Each row below holds a small network's activations on one input, seen along a few directions.
Each table varies a few parts of the input and shows all the possible inputs, shuffled.
A made-up example of a description, with smaller parts first: one of 2 separate values, together with either a single point or one of 9 places along a line or (one of 6 places along a line, together with one of 8 places around a ring).
Shared parts are said once, and a part with two or three values counts as separate values.
In the rows, zero is written as 128.

Other details of the inputs shift rows strongly along two fixed directions, in all tables alike. That doesn't count.

Table:
r1: [108  55 144  99 115 143  86 106 114 187 104]
r2: [ 98 135 178 116  87 145 175 131  93  62 129]
r3: [110 145 185 164 100 118 153 118 107  62 122]
r4: [112 143 196 164 103 130 167 130 102  53 157]
r5: [ 94 138 180 166  97 129 164 129 107  66 135]
r6: [105 119 181 111  89 158 137 124  91 105 118]
r7: [175 187  65 123 176 111 128 155 157 112 126]
r8: [172 180  64 121 173  99 135 143 155 116 120]
r9: [178 184  69 122 171 104 142 160 169 119 133]
r10: [123 183 172 157 118 108 180 122 113  17 142]
r11: [118 178 179 158 110 117 175 148 123  53 138]
r12: [108  69 133 135 116 138  88  88 116 199 128]
r13: [157 187  66 121 169  98 136 147 156 125 117]
r14: [106  48 141 100 109 151  84 117 125 190 127]
r15: [124 173 164 151 123 107 167 134 104  61 131]
r16: [112  51 150  99 112 151  87 120 127 197 115]
r17: [116  70 145  92  95 163 102 115 117 199 116]
r18: [149 137  73 128 148 117 111 141 164 154 138]
r19: [165 193  70 128 171 107 132 158 161 105 123]
r20: [166 148  41 120 173 112 123 145 165 151 128]
r21: [175 183  64 119 187 114 128 154 154 129 129]
r22: [114  55 132 144 119 151  97 101 118 194 128]
r23: [ 94 127 188 124 105 130 169 139 102  47 130]
r24: [173 178  55 120 170 105 134 157 167 118 145]
r25: [112 150 200 161 100 124 167 137 103  69 144]
r26: [101 141 180 161  95 128 153 133 114  75 147]
r27: [170 155  60 115 181 108 119 134 152 160 120]
r28: [119  84 136 137 127 138 103  90 120 172 131]
r29: [106  75 139  96 122 137 100 104 122 162 117]
r30: [157 139  78 125 153 117 111 143 169 168 124]
r31: [109  57 148 102 116 156  78 116 115 185 109]
r32: [159 198  70 125 172 109 134 160 157 113 124]
r33: [159 160  51  68 155 127 131 156 155 153 133]
r34: [117  98 149 145 117 143 100 117 108 162 125]
r35: [112  86 131 141 114 133  96  92 132 168 122]
r36: [108 139 181 158 100 125 155 134 104  77 155]
r37: [121 139 196 160 108 131 163 130 109  77 143]
r38: [107  60 129 142 112 145  96 107 115 199 128]
r39: [148 162  57 115 168 107 119 129 163 154 126]
r40: [113  71 132  90 101 155  96 101 107 197 103]
r41: [104  68 134  89  98 158  98  89 110 191 115]
r42: [102 129 172 166  99 128 156 125 114  70 133]
Each input here is: one of 6 places around a ring, together with either one of 2 separate values or one of 5 places around a ring.
Changing only the place on the ring of 6 turns r34 into r15. The same change can be made to r7. Which row results?
Answer: r8
Which other rows does r16 become when the choice among 2 separate values takes its other values? List them by row number.
Answer: r17
A walk changes only the place on the ring of 6. It starts at r11 and steps to r26. List the rest of the walk in order.
Answer: r5, r39, r13, r32
Which other rows does r14 become when the choice among 2 separate values takes its other values? List them by row number.
Answer: r33

Table:
r43: [111 123 151 100 115 140 137 123 107 108 107]
r44: [119 112 153 144 120 131 133 117 118 108 136]
r45: [149 208 109  83 154  97 174 151 137  54 124]
r46: [111 101 160 112 102 150 131 139 124 139 146]
r47: [112  98 160 119  97 154 131 142 111 130 140]
r48: [172 134  35 105 184 119  87 131 162 219 118]
r49: [155 223 103 139 150 102 174 156 142  59 136]
r50: [105 108 151  99 107 144 123 115 100 117 111]
r51: [124 110 161 147 117 137 117 114 109 137 125]
r52: [113  91 125 138 126 126 105 119 138 156 127]
r53: [135 102 134 140 129 140 101 119 126 162 123]
r54: [162 215 112 138 163  99 168 167 146  47 135]
r55: [165 132   8 101 177 115  95 129 177 215 126]
r56: [109 120 158 100 112 135 136 117 109 110 112]
r57: [121 120 161 154 117 128 121 129 124 116 125]
r58: [116 120 151 157 100 140 123 114 118 134 127]
r59: [114  86 135 141 121 130 106 116 133 151 128]
r60: [115  96 130 137 116 133 116 103 120 160 132]
r61: [115 122 160 155 116 126 121 129 125 117 123]
r62: [113 118 151 142 120 127 138 110 110 114 136]
r63: [109 122 142 151 103 132 139 113 122 113 136]
r64: [158 214 110 103 148 110 190 193 145  54 144]
r65: [114  95 152 144 116 133 120 116 122 126 133]
r66: [170 131  32 107 175 121  85 129 164 228 118]
r67: [112  99 158 143 115 133 127 107 109 125 133]
Describe the family of inputs behind these rows.
Answer: either one of 3 separate values or one of 4 places along a line or (one of 2 separate values, together with one of 9 places along a line)
Which of the alternatives is r61?
Answer: one of 2 separate values, together with one of 9 places along a line
Which other rows does r61 become when the choice among 2 separate values takes its other values? List them by row number.
Answer: r52

Table:
r68: [145 197 142  98 138 121 174 160 123  52 121]
r69: [ 95  54 157 108  91 158 102  92  94 179 117]
r70: [150 119  97  78 141 140  99 135 143 178 105]
r71: [106  73 180 175 116 137  86  92 109 163 125]
r72: [103 148 215 202 105 117 176 116  91  11 133]
r73: [ 93  91 229 196  77 126 129  89  92 108 135]
r74: [105 121 210 177  83 141 171 134 108  62 176]
r75: [133 141  80  85 149 117 137 139 149 130 127]
r76: [162 202  61 158 165  94 138 134 157  87 132]
r77: [146 180  75  83 158 110 162 148 143  95 128]
r78: [127  78 101  86 132 150  88 116 120 204 113]
r79: [147 159 102  86 150 127 136 149 128 122 119]
r80: [159 204  63 159 171  94 144 134 162 121 132]
r81: [136  87 112 144 117 149  91 163 153 208 140]
r82: [113  68  98  85 128 139  87 118 147 197 117]
Describe the family of inputs behind these rows.
Answer: either one of 2 separate values or one of 5 places around a ring or one of 8 places along a line
Which of the alternatives is r82?
Answer: one of 8 places along a line
